Each row below holds a small network's activations on one record, seen along a few directions.
After each row come some of the record's fields: ZASOT, RINO, SEFI, LOMO, TOF, FOPAF.
Not every record has every field; a missing one is written none.
Other fields move the rows too, some of them a lot.
(in the rows, 500 means zero)
Random noise pushes rows far along 17 fixed directions. That doesn't count. These rows show it; they differ only by the noise:
[428 553 490 613 448 522 554 588 560 525 605 621 527 434 499 539 377 445
 522 443 356 557 536 493 576 245 417 531 522 501 452 487 342]
[590 440 554 475 630 482 399 722 488 532 430 564 560 402 517 548 588 472
 562 483 800 422 627 539 454 336 542 574 519 443 482 647 290]
[456 536 689 335 537 594 613 449 560 581 503 674 581 582 543 193 417 608
 356 445 513 532 559 595 443 635 489 552 317 544 516 336 756]
[541 743 606 636 620 533 437 477 595 510 524 308 490 509 699 422 454 696
 627 538 276 479 547 330 602 447 586 491 381 542 515 502 569]
[546 673 441 736 534 542 460 405 572 479 525 402 594 321 535 522 521 495
 576 337 474 511 388 644 596 439 412 580 566 489 490 446 362]
[202 770 452 493 444 580 538 581 369 569 433 638 238 663 370 475 524 610
 404 458 483 327 527 382 434 443 285 284 218 391 520 586 560]
[604 420 393 562 483 460 362 473 496 438 426 446 470 450 465 658 562 435
 638 470 585 517 447 476 480 588 601 492 526 524 560 567 527]
[629 485 362 457 506 418 434 498 486 346 659 475 521 630 560 765 420 417
 395 360 451 413 488 467 653 486 455 479 424 519 386 427 519]
[508 424 499 393 385 556 584 468 536 516 601 664 678 294 508 426 226 521
 478 536 558 463 609 436 500 540 485 580 418 613 518 473 543]
[505 674 462 448 601 653 463 676 434 517 357 636 387 574 501 548 575 619
 504 632 624 601 673 493 550 627 695 503 325 413 404 619 681]
[326 553 455 536 497 506 510 529 479 570 450 640 564 424 386 517 401 540
 345 359 603 514 589 582 470 474 539 528 496 457 524 489 451]
[578 700 669 460 321 395 475 418 300 350 514 502 566 421 551 333 356 415
 592 499 409 490 739 514 436 628 505 571 505 679 640 540 576]
[560 593 471 532 592 537 496 423 376 490 454 654 372 565 567 486 534 423
 428 587 369 426 556 535 545 523 452 576 441 528 487 616 523]
[501 537 467 276 568 470 541 509 244 433 442 583 470 512 360 642 506 556
 313 610 660 356 504 717 334 584 422 640 524 469 516 509 460]
[449 710 633 485 331 529 533 769 568 400 616 486 727 392 421 311 428 573
 476 298 696 685 472 594 634 364 434 366 391 428 395 324 306]
[599 597 515 665 554 577 583 568 549 450 542 482 473 440 638 469 538 474
 510 405 407 597 586 598 586 531 516 629 526 483 521 495 536]
[336 647 578 555 611 609 624 598 627 685 392 534 379 530 478 515 449 713
 498 352 391 426 504 475 269 327 402 529 415 484 593 562 559]
[293 523 403 545 427 636 657 532 444 495 527 472 534 300 429 355 566 538
 633 691 670 673 503 556 466 471 367 502 545 338 458 411 441]
[533 480 507 408 500 493 598 568 324 380 592 404 310 561 486 601 703 463
 599 597 571 345 466 669 337 544 238 610 542 400 592 421 537]

[703 604 452 619 515 730 761 507 514 473 396 613 389 316 488 394 571 514
 338 533 342 579 219 734 513 671 354 644 526 551 556 633 430]  ZASOT is guv, RINO is sovu, SEFI is subi, LOMO is pako, TOF is nular, FOPAF is negu
[300 414 607 305 512 488 626 387 460 646 464 681 458 702 541 251 396 507
 380 552 414 375 672 322 330 461 375 428 357 552 509 512 699]  ZASOT is guv, RINO is guzur, SEFI is satu, LOMO is pako, TOF is none, FOPAF is none
[512 440 463 442 600 531 480 318 497 574 371 595 433 638 573 438 564 409
 611 567 441 469 529 400 375 464 418 474 448 556 421 615 647]  ZASOT is voguk, RINO is sovu, SEFI is satu, LOMO is rok, TOF is nular, FOPAF is negu
[574 519 417 522 532 608 431 578 599 541 252 580 496 541 354 589 651 485
 531 300 726 712 363 668 427 568 628 445 487 443 407 559 569]  ZASOT is guv, RINO is sovu, SEFI is mit, LOMO is rok, TOF is nular, FOPAF is luf
[559 279 569 471 454 410 452 642 453 487 543 658 386 611 474 578 601 355
 515 509 494 435 601 553 499 518 588 569 554 483 583 491 521]  ZASOT is guv, RINO is guzur, SEFI is satu, LOMO is pako, TOF is none, FOPAF is none
[615 450 730 511 569 524 406 635 706 634 457 572 508 532 586 450 465 617
 604 414 448 482 591 451 474 510 750 573 415 586 606 508 653]  ZASOT is guv, RINO is sovu, SEFI is satu, LOMO is pako, TOF is fode, FOPAF is luf
[356 507 430 400 609 382 285 224 456 610 336 565 537 696 401 582 497 454
 542 474 520 401 436 416 369 347 440 377 464 549 389 537 514]  ZASOT is voguk, RINO is guzur, SEFI is nede, LOMO is rok, TOF is none, FOPAF is none
[436 382 405 661 672 463 569 391 538 579 556 407 532 422 660 481 475 448
 297 398 501 379 623 448 561 421 471 578 616 441 530 555 380]  ZASOT is guv, RINO is guzur, SEFI is none, LOMO is none, TOF is nular, FOPAF is negu
[455 733 410 639 383 605 517 766 519 439 539 350 266 556 473 632 690 573
 568 338 600 419 476 438 611 600 384 307 336 332 520 545 564]  ZASOT is guv, RINO is guzur, SEFI is subi, LOMO is rok, TOF is none, FOPAF is none
[306 449 555 561 567 458 346 356 641 672 453 451 558 568 387 432 515 633
 516 602 394 658 262 492 569 417 696 409 556 465 489 323 469]  ZASOT is guv, RINO is sovu, SEFI is subi, LOMO is rok, TOF is nular, FOPAF is luf
[520 494 445 365 560 340 509 375 445 325 478 384 789 596 582 405 366 402
 351 418 507 774 557 412 522 384 513 390 562 576 263 470 416]  ZASOT is voguk, RINO is sovu, SEFI is mit, LOMO is pako, TOF is nular, FOPAF is negu
[483 715 540 566 516 512 519 504 407 504 325 501 466 463 516 434 477 540
 371 387 520 564 739 551 450 716 675 550 525 540 605 664 622]  ZASOT is voguk, RINO is nuv, SEFI is none, LOMO is none, TOF is none, FOPAF is none
[384 618 519 383 431 532 587 360 445 539 443 478 572 474 378 498 414 620
 469 443 548 468 500 665 302 656 440 580 536 524 546 379 675]  ZASOT is guv, RINO is sovu, SEFI is subi, LOMO is rok, TOF is fode, FOPAF is negu
[581 529 364 444 647 566 599 502 431 444 519 484 438 593 602 622 531 481
 347 507 529 429 541 530 527 508 393 554 456 433 369 553 536]  ZASOT is guv, RINO is sovu, SEFI is mit, LOMO is rok, TOF is fode, FOPAF is luf
[387 165 508 367 391 443 593 583 487 497 632 625 559 514 418 438 570 346
 519 428 759 425 544 590 380 420 304 515 535 390 520 312 468]  ZASOT is guv, RINO is guzur, SEFI is nede, LOMO is pako, TOF is none, FOPAF is none
[451 632 682 534 186 404 553 441 407 368 656 386 568 444 514 269 363 405
 650 500 325 600 628 484 514 518 456 457 570 590 606 355 526]  ZASOT is guv, RINO is guzur, SEFI is none, LOMO is none, TOF is nular, FOPAF is negu
[579 715 654 416 381 485 533 783 451 430 436 594 487 497 372 598 375 618
 385 283 493 468 562 621 388 531 570 533 434 577 598 573 477]  ZASOT is guv, RINO is sovu, SEFI is satu, LOMO is pako, TOF is fode, FOPAF is luf
[445 574 708 474 608 436 564 516 474 520 633 494 621 568 588 260 596 478
 316 369 554 401 569 739 561 399 319 594 559 414 457 300 367]  ZASOT is voguk, RINO is guzur, SEFI is subi, LOMO is rok, TOF is none, FOPAF is none
[767 577 634 442 488 539 420 674 509 434 501 603 366 621 509 614 620 464
 733 640 323 488 375 561 529 401 481 544 451 570 428 563 472]  ZASOT is voguk, RINO is sovu, SEFI is subi, LOMO is pako, TOF is fode, FOPAF is negu
[372 629 452 398 403 554 441 620 433 526 518 694 648 316 354 539 310 608
 483 665 653 558 586 454 600 418 581 463 414 497 382 549 348]  ZASOT is voguk, RINO is sovu, SEFI is mit, LOMO is pako, TOF is fode, FOPAF is luf
[475 585 359 641 538 512 447 528 303 374 570 387 415 361 582 544 641 500
 552 650 639 383 677 493 643 639 517 554 495 350 540 542 453]  ZASOT is voguk, RINO is sovu, SEFI is nede, LOMO is pako, TOF is fode, FOPAF is luf
[551 521 408 874 427 528 399 478 682 540 422 293 542 231 520 547 570 451
 725 275 576 571 463 472 568 538 624 481 644 487 624 592 412]  ZASOT is guv, RINO is nuv, SEFI is none, LOMO is none, TOF is none, FOPAF is none
[751 405 441 455 488 535 443 385 553 386 612 418 576 422 694 448 486 406
 733 623 521 407 442 296 597 501 372 453 371 603 411 551 521]  ZASOT is voguk, RINO is sovu, SEFI is nede, LOMO is rok, TOF is nular, FOPAF is luf
[502 426 400 326 508 538 835 654 275 363 489 477 391 559 554 611 560 370
 509 596 587 567 792 573 203 437 282 649 663 407 413 614 563]  ZASOT is guv, RINO is sovu, SEFI is satu, LOMO is rok, TOF is fode, FOPAF is negu
[304 483 539 526 480 469 462 398 533 544 449 550 647 565 414 187 586 457
 441 381 617 637 378 557 534 395 424 324 459 407 392 323 408]  ZASOT is guv, RINO is sovu, SEFI is mit, LOMO is pako, TOF is nular, FOPAF is negu
[504 328 570 531 436 372 450 521 384 353 567 490 507 531 561 221 592 375
 360 661 499 738 592 466 732 778 770 436 538 474 605 412 540]  ZASOT is voguk, RINO is sovu, SEFI is satu, LOMO is pako, TOF is nular, FOPAF is negu
[373 411 533 589 374 334 433 376 566 574 529 294 371 533 462 614 340 568
 584 335 293 205 441 216 296 414 454 369 493 607 790 530 533]  ZASOT is guv, RINO is guzur, SEFI is none, LOMO is none, TOF is fode, FOPAF is luf
[410 698 529 450 359 390 318 566 439 481 501 562 573 567 368 591 399 420
 523 286 628 441 575 467 510 320 437 323 422 522 420 535 370]  ZASOT is voguk, RINO is guzur, SEFI is none, LOMO is none, TOF is fode, FOPAF is luf
[303 671 389 637 306 456 423 712 525 427 609 330 576 385 366 678 430 600
 572 438 578 623 524 395 692 432 592 322 522 378 448 419 345]  ZASOT is voguk, RINO is guzur, SEFI is subi, LOMO is rok, TOF is none, FOPAF is none
[576 588 593 554 630 505 405 428 585 567 578 596 498 581 564 514 380 661
 265 536 198 402 420 531 750 562 718 579 403 568 496 400 531]  ZASOT is voguk, RINO is sovu, SEFI is subi, LOMO is rok, TOF is nular, FOPAF is luf
[481 644 269 471 608 711 628 475 636 575 479 608 505 577 538 689 412 600
 446 550 352 604 412 424 610 413 395 479 383 490 187 550 606]  ZASOT is guv, RINO is guzur, SEFI is subi, LOMO is pako, TOF is none, FOPAF is none
[343 441 498 680 479 501 419 361 611 634 611 670 508 594 492 402 523 365
 506 482 310 580 437 547 730 343 512 468 527 440 410 308 463]  ZASOT is guv, RINO is sovu, SEFI is mit, LOMO is rok, TOF is nular, FOPAF is negu

Which values does each new row have?
[318 491 683 539 328 478 407 579 555 646 627 647 500 450 275 433 481 508
 573 537 486 442 322 640 558 282 453 461 532 443 581 303 271]  ZASOT is guv, RINO is guzur, SEFI is none, LOMO is none, TOF is fode, FOPAF is negu
[615 774 532 444 589 603 583 490 405 540 332 508 593 265 515 539 391 682
 432 528 588 340 634 633 356 647 499 732 532 601 547 706 498]  ZASOT is guv, RINO is guzur, SEFI is subi, LOMO is pako, TOF is none, FOPAF is none
[476 521 554 446 531 585 444 698 690 591 544 473 622 415 456 607 546 683
 627 265 860 379 552 598 442 494 498 539 392 398 488 359 576]  ZASOT is voguk, RINO is guzur, SEFI is nede, LOMO is rok, TOF is none, FOPAF is none
[560 574 561 447 422 487 423 608 586 424 675 344 574 573 557 676 466 522
 741 506 501 639 612 523 599 520 623 534 528 485 415 296 683]  ZASOT is voguk, RINO is guzur, SEFI is none, LOMO is none, TOF is nular, FOPAF is negu
[408 354 532 685 441 527 541 541 456 583 503 688 288 406 428 341 670 391
 452 538 472 397 433 577 528 536 430 529 524 429 732 552 374]  ZASOT is guv, RINO is guzur, SEFI is nede, LOMO is pako, TOF is none, FOPAF is none
[473 507 445 490 304 484 514 616 364 462 547 647 294 536 268 685 555 406
 442 556 436 358 305 607 518 468 334 448 518 463 560 530 329]  ZASOT is guv, RINO is guzur, SEFI is subi, LOMO is rok, TOF is none, FOPAF is none
[396 459 524 413 310 459 369 733 513 482 722 625 434 634 438 514 459 498
 430 520 605 349 543 281 786 494 524 231 221 414 463 408 486]  ZASOT is voguk, RINO is nuv, SEFI is none, LOMO is none, TOF is none, FOPAF is none
[413 470 377 704 561 594 400 658 551 667 509 671 352 413 548 629 560 473
 529 551 576 361 691 367 692 453 617 511 442 385 516 698 441]  ZASOT is guv, RINO is sovu, SEFI is subi, LOMO is rok, TOF is fode, FOPAF is luf
[652 430 375 494 553 393 514 518 400 384 529 439 492 406 465 796 408 567
 226 477 433 262 425 535 525 602 549 623 592 556 584 586 334]  ZASOT is voguk, RINO is guzur, SEFI is subi, LOMO is pako, TOF is none, FOPAF is none
[377 755 626 579 503 484 503 599 520 536 498 342 455 583 579 424 495 585
 531 328 471 489 683 427 470 410 485 415 452 456 538 523 545]  ZASOT is guv, RINO is guzur, SEFI is none, LOMO is none, TOF is nular, FOPAF is luf
[470 453 439 556 547 483 467 411 516 510 457 487 507 523 478 551 537 495
 502 441 479 552 464 561 472 521 560 534 555 480 498 443 548]  ZASOT is guv, RINO is sovu, SEFI is mit, LOMO is pako, TOF is nular, FOPAF is luf
[528 453 505 498 571 336 290 499 456 474 331 403 416 664 458 619 522 521
 595 759 273 662 398 257 510 408 786 358 572 582 483 661 424]  ZASOT is voguk, RINO is sovu, SEFI is subi, LOMO is pako, TOF is nular, FOPAF is negu
[747 295 586 496 540 448 600 685 478 373 602 399 309 635 704 548 624 353
 524 635 329 581 616 453 543 577 603 603 616 515 586 568 587]  ZASOT is guv, RINO is sovu, SEFI is subi, LOMO is rok, TOF is nular, FOPAF is negu
[230 674 433 710 502 501 448 443 414 498 486 318 361 504 406 446 635 686
 405 482 495 483 431 541 588 654 586 396 460 307 629 359 527]  ZASOT is guv, RINO is sovu, SEFI is nede, LOMO is rok, TOF is nular, FOPAF is luf
[493 425 498 599 429 565 533 511 594 558 562 680 464 466 454 372 496 434
 419 567 342 570 270 500 685 443 449 435 460 510 488 475 363]  ZASOT is guv, RINO is sovu, SEFI is subi, LOMO is pako, TOF is fode, FOPAF is luf
[496 333 570 683 459 445 572 748 522 428 581 356 201 549 403 536 836 468
 547 487 384 518 177 630 466 418 381 462 638 345 720 416 285]  ZASOT is voguk, RINO is sovu, SEFI is satu, LOMO is pako, TOF is fode, FOPAF is negu
